These are the activations of a small neural network, seen along a few directions. Each row is one input.
Each table varies a few parts of the input and shows all the possible inputs, shuffled.
A made-up example of a description, with smaller parts first: one of 3 separate values, together with either a single point or one of 11 places around a ring or (one of 6 places along a line, together with one of 8 places around a ring).
Shared parts are said once, and a part with two or three values counts as separate values.
(in the rows, 128 means zero)

Other details of the inputs shift rows strongly along three fixed directions, in all tables alike. That doesn't count.

Table:
x1: [122 170 198 155 157  39 197 101 103 174  87 103 131]
x2: [ 95 131 109 147 110 163 144 152 116  88 110 177 191]
x3: [172 112 132 110  79 158 116 151 206  95 136  63 120]
x4: [139 121 139 124  77 156  89 142 156 107 157  47 105]
x5: [117 143 129 147 110 193  99 141 122 109 146 192 160]
x6: [ 72 124  79 136 117 165 135 109 103 133 115 165 143]
x7: [154 115 149  93  93 172  70 128 164 127 146  21  82]
x8: [117 145 125 131 183  86 131  87  67 169 106 194 149]
x9: [134 159 200 123 168  77 148  92 112 200  99 100 102]
x10: [ 96 124  92 132 122 178  94 113 107 141 145 174 124]
x11: [ 71 141 141 154  85 131 191 124 142 134  98  77 127]
x12: [193 136 132 120 148 167  65 116 148 148 162 192 124]
x13: [114 143 123 122 186  90 130  83  68 175 100 192 147]
x14: [ 85 138  63 130 114 139 167 114 131 100 154 175 136]
x15: [ 65 127  84 141 114 171 139 110 106 140 117 170 138]
x16: [105 119 133 126  98 129 144 136 142 120 110  61 125]
x17: [115 175 203 164 149  44 204 105 108 179  91 104 128]
x18: [ 79 132 130 141  87 122 188 122 139 120  89  65 136]
x19: [125  88 136  98 101 168  97 156 153 120 128  44  89]
x20: [187 124 117 139 182  72 108 120 106 153 132 215 136]
x21: [133  98 132 106  96 162  94 153 151 115 136  43  97]
x22: [174 122 132 115  76 163 115 141 204  98 141  67 117]
x23: [ 70  99  72 124 128 154 137 129 103 120 101 157 145]
x24: [ 76 121 125 131  99 120 187 127 138 122  78  62 137]
x25: [163 126 123 113 154 141  37 112  96 141 174 166 116]
x26: [ 76 113  73 133 125 150 131 123 102 118 112 161 153]
x27: [201 121 181 109 161 153  38 168 112 120 167 162 125]
x28: [129 123  65 143 113 141 103 115 130 116 166 184 123]
x29: [ 81 108 137 143 101 111 189 156 132 113  91  73 130]
x30: [222 159 198 113 212  65  38  94  73 186 170 161  98]
x31: [194 121 141 125  69 153  89 138 202 117 158  50  84]
x32: [ 78 137  98 125 137 157 157 152 109  68 132 173 165]
x33: [154 125 157 113  79 170  79 137 167 119 157  23  78]
x34: [170 129 134  92  88 144 100 135 189  95 191  34  79]
x35: [ 69 141 139 151  83 134 193 122 143 136  93  72 125]
x36: [102 131 140 129  96 143 142 121 143 135 116  69 114]
x37: [150 168 155 111 205 100 109 120  77 118 156 205 153]
x38: [164 152 177  89  97 174  87 153 171  77 180  34 100]
x39: [112 134 194 133 176  38 207 121  99 176  62  91 126]
x40: [ 69  94  79 132 126 152 146 143 100 118 106 160 143]
x41: [ 96 141 110 152 106 168 142 142 115  91 114 180 190]
x42: [195 131 121  89 164 114  57 122 130 119 205 147  94]
x43: [222 119 122 117 145 117  42 126 141 134 169 159 107]
x44: [150 111  84 124 130 166 103 131 146 110 131 191 163]
x45: [141 168 206 146 153  64 156 106 113 180 114 100 107]
x46: [119 134 122 151  78 117 163 126 176 123 139  84 103]
x47: [ 74 114  75 141 114 146 140 129 105 110 115 157 157]
x48: [184 123 147 127  60 159  94 140 209 124 159  49  81]
x49: [138 123 108 148 181  52 157 124  93 147 125 207 132]
x50: [106 102  83 132 127 155  98 143 101 111 142 162 139]
x51: [122 110 132 140 102 115 211 156 179 105  81  99 144]
x52: [181 101 127 113  86 130  85 155 187 100 168  39  79]
x53: [ 96 118  85 120 125 176  94 109 106 138 135 165 129]
x54: [ 75 107 135 141  98 115 197 155 134 115  84  65 131]
x55: [107 112  82 132 125 154  91 133 104 112 146 164 143]
x56: [ 72 121  75 136 115 155 137 114 104 122 114 160 154]
x57: [ 76 101  82 147 121 143 145 153  99 106 119 166 148]
x58: [134 124 164  93 105 171 116 181 161  68 161  57 105]
x59: [246 158 180 112 218  76  70  93 107 183 147 207 135]
x60: [ 66  90  77 118 132 158 140 135 102 126  98 160 137]
x61: [196 125 200 103 163  92  74 132 123 159 145  60  84]
x62: [114 140 133 149  81 126 216 127 188 112  86  92 147]
x63: [110 100  83 127 134 156  89 139  99 115 143 167 136]
x64: [205 128 175 113 162 151  34 158 112 118 168 160 133]
x65: [120 173 196 160 152  38 204 104 104 170  87 100 133]
x66: [105  97  80 115 140 162  88 132 100 124 134 165 133]
x67: [ 98 122  53 154 102 124 151 117 131 104 136 173 145]
x68: [ 89 121  91 125 122 183  98 110 111 146 136 166 123]
x69: [181 101 146 100 172 136  31 139  99 144 168 145  89]
x70: [ 79 141  69 134 112 145 168 115 134 108 158 179 130]
x71: [161 172 197 151 159  53 221 101 147 172  68 122 151]
x72: [150 102  81 126 133 157 109 140 145 102 137 194 151]
x73: [119 203 222 137 168  62 218 115 113 148 108 114 140]
x74: [ 73  99  71 120 135 156 133 127  99 127 101 159 145]
x75: [126 159 191 153 164  24 198 114 100 161  83  98 142]
x76: [242 154 162 124 202  49  65  91 102 182 158 205 117]
x77: [119 185 154 130 189 102 153 109  79 127 136 210 158]
x78: [148  93  90 121 136 168 109 151 143 111 128 195 151]
x79: [118 121 116 116 108 107 178 147 166  95 142  71 112]
x80: [115  94  66 150 116 131 150 148 137 109 113 190 146]
x81: [125 151 192 154 168  24 203 125  99 158  79  94 139]
x82: [147 103 122  94 102 140 119 163 178  90 176  61  84]
x83: [191 147 206 110 148 104  74 112 131 170 153  62  79]
x84: [229 112 142 103 169 146  43 138 146 134 162 164 117]
x85: [ 99 155 169 155  81 143 192 148 150 105  91  91 166]
x86: [139 143 185 113 174  59 148 102 108 177  86  89 118]
x87: [130 111  57 136 116 129 104 128 130 103 157 174 132]
x88: [ 64 121  76 129 118 169 138 106 107 138 106 160 142]
x89: [ 74 110  71 125 127 155 131 119 101 125 106 159 151]
x90: [112 144 138 151  81 130 212 126 187 122  91 103 142]
Description of these inputs: one of 6 places along a line, together with either one of 2 separate values or one of 5 places along a line or one of 8 places along a line.
Question: Changing only the place on the line of 6 turns x45 into x29. The same change can be made to x48. Which row results?
Answer: x80
Question: Changing only the place on the line of 6 turns x83 into x16. The same change can be made to x53. Which row results?
Answer: x89
Question: Changing only the place on the line of 6 turns x14 into x79. The same change can be made to x85. Which row results?
Answer: x64
Question: Change only the place on the line of 5 in x90. List by row number the other rows that result.
Answer: x12, x46, x48, x70
Question: Change only the choice among 2 separate values in x32. List by row number the other rows that result.
Answer: x64
Question: Start at x34 and move only the place on the line of 5, one step at a time. The first step leads to x67. Which rows follow, in order?
Answer: x76, x22, x59
Question: Change only the place on the line of 8 in x40. List by row number the other rows that result.
Answer: x19, x29, x39, x54, x57, x60, x69

Table:
x91: [100 135 135 140  90 145 166 129 156 121 103  87 134]
x92: [112  91  74 120  98 167 108 149 142  97 140 120 124]
x93: [167 144 138 128 186  80 122 114 103 145 140 198 138]
x94: [100 113 110 131 121 150 127 138 115 120 116 139 140]
x95: [188 109 138 102 118 133  81 143 169 119 165  78  87]
x96: [109 134 130 140 142  92 176 129 115 125 102 140 149]
x97: [156 154 142 132 183  88 135 116 100 138 135 209 150]
x98: [165 158 198 134 123  71 168 122 159 147 116  55 110]
x99: [132 146 133 130 137 143 110 117 118 132 140 160 133]
x100: [186 148 198 116 160 101 105 135 129 139 138 105 117]
x101: [157 147 196 112 151  88 118 116 121 163 130  63  95]
x102: [ 69 128 121 138 114 114 186 120 118 135  93  94 133]
x103: [145 118  93 118 134 176  54 118 116 131 163 183 122]
x104: [150 139 137 139 139 107 133 115 129 146 124 152 133]
x105: [136 114 122 126 135 117 127 135 127 127 121 128 128]
x106: [111 147 136 155 119 107 188 119 137 134  96 140 154]
x107: [ 87 126 122 134 131 110 163 114 108 149  96 118 133]
x108: [140 109 142 101 103 150  85 133 149 135 148  36  78]
x109: [122 121 103 127 130 124 118 113 122 141 133 138 115]
x110: [123 115  98 130  94 177 128 148 160  91 135 138 145]
x111: [101  99  86 121 121 151 107 138 114 117 135 135 122]
x112: [171 133 165 123 133 105 135 134 155 132 124 101 120]
x113: [202 141 163 122 170  90  79 108 120 167 151 155 108]
x114: [133 147 147 138 144  83 181 126 132 128 109 139 146]
x115: [122 112 107 124 149 139  95 129  96 134 131 172 134]
x116: [148 131 115 124 130 159 102 139 136 104 154 172 141]
x117: [ 83 135 125 130 109 152 146 128 121 118 120 110 135]
x118: [102 136 134 134 152 112 146 110  93 156 102 152 141]
x119: [ 91 113 110 130 114 134 147 139 122 116 117 108 128]
x120: [177 134 183 102 140 135  67 142 129 129 163  83  95]
x121: [176 125 140 118 114 130  89 128 158 131 163  90  93]
x122: [155 144 150 129 187  81 123 119  90 147 130 184 143]
x123: [104 154 144 141 125 108 174 115 126 133 108 124 139]
x124: [102 139 139 136 152  99 160 126  96 136 107 146 145]
x125: [158 140 174 115 104 128 112 129 163 132 142  43  93]
x126: [ 81 108 100 126  87 171 133 133 136 118 113  92 126]
x127: [118 132 124 145 118  85 183 117 142 140 104 109 127]
x128: [ 98 136 112 141 131 105 167 110 118 140 110 140 133]
x129: [161 102  75 113 141 164  58 133 126 113 172 198 125]
x130: [122 126 117 134 157  96 148 126 104 132 116 164 143]
x131: [115 118  87 135  86 164 125 134 155 102 146 127 128]
x132: [ 95 119 118 136 139 105 160 128 105 137  97 135 140]
x133: [ 97 137 115 147  79 144 178 135 161 100 117 104 142]
x134: [179 138 183 104 159 135  57 119 115 160 156 107  98]
x135: [110 135 123 140 132 107 158 109 119 148 102 141 136]
x136: [130 133 119 135  91 168 122 137 158 104 144 122 132]
x137: [130 104  79 121 104 166 108 144 151  94 154 142 126]
x138: [100 142 130 131 154 114 140 111  89 147 117 157 140]
x139: [104 126 130 143 122 112 181 137 131 122  89 121 152]
x140: [106 112 104 133  99 171 133 150 144  95 121 128 149]
x141: [127 140 125 121 165 153  78 114  81 142 150 195 136]
x142: [114 119  99 142  98 130 154 126 150 123 118 122 131]
x143: [106 105  77 125  89 178 105 128 146 113 140 122 118]
x144: [125 109 108 113 123 165  80 142 119 111 155 129 117]
x145: [151 132 126 132 165  94 137 119 114 141 120 185 144]
x146: [113 115 111 125 128 169  98 140 113 115 135 155 139]
x147: [130 141 184 129 100 105 183 150 165 110 104  33 124]
x148: [106 102  91 130  98 161 132 147 142 100 119 124 140]
x149: [124 132 102 128 141 138 102 111 108 134 147 176 128]
x150: [161 136 192 110 124 136  99 147 144 125 141  57 103]
Question: Changing only one part turns x124 into x144. The same change can be made to x122. Which row results?
Answer: x96
Question: Changing only one part turns x141 into x117. The same change can be made to x116. Which row results?
Answer: x97
Question: Describe the family of inputs behind these rows.
Answer: one of 6 places around a ring, together with one of 10 places around a ring
Question: Change only the place on the ring of 10 in x98. List by row number the other rows that result.
Answer: x104, x106, x113, x121, x127, x131, x133, x136, x142
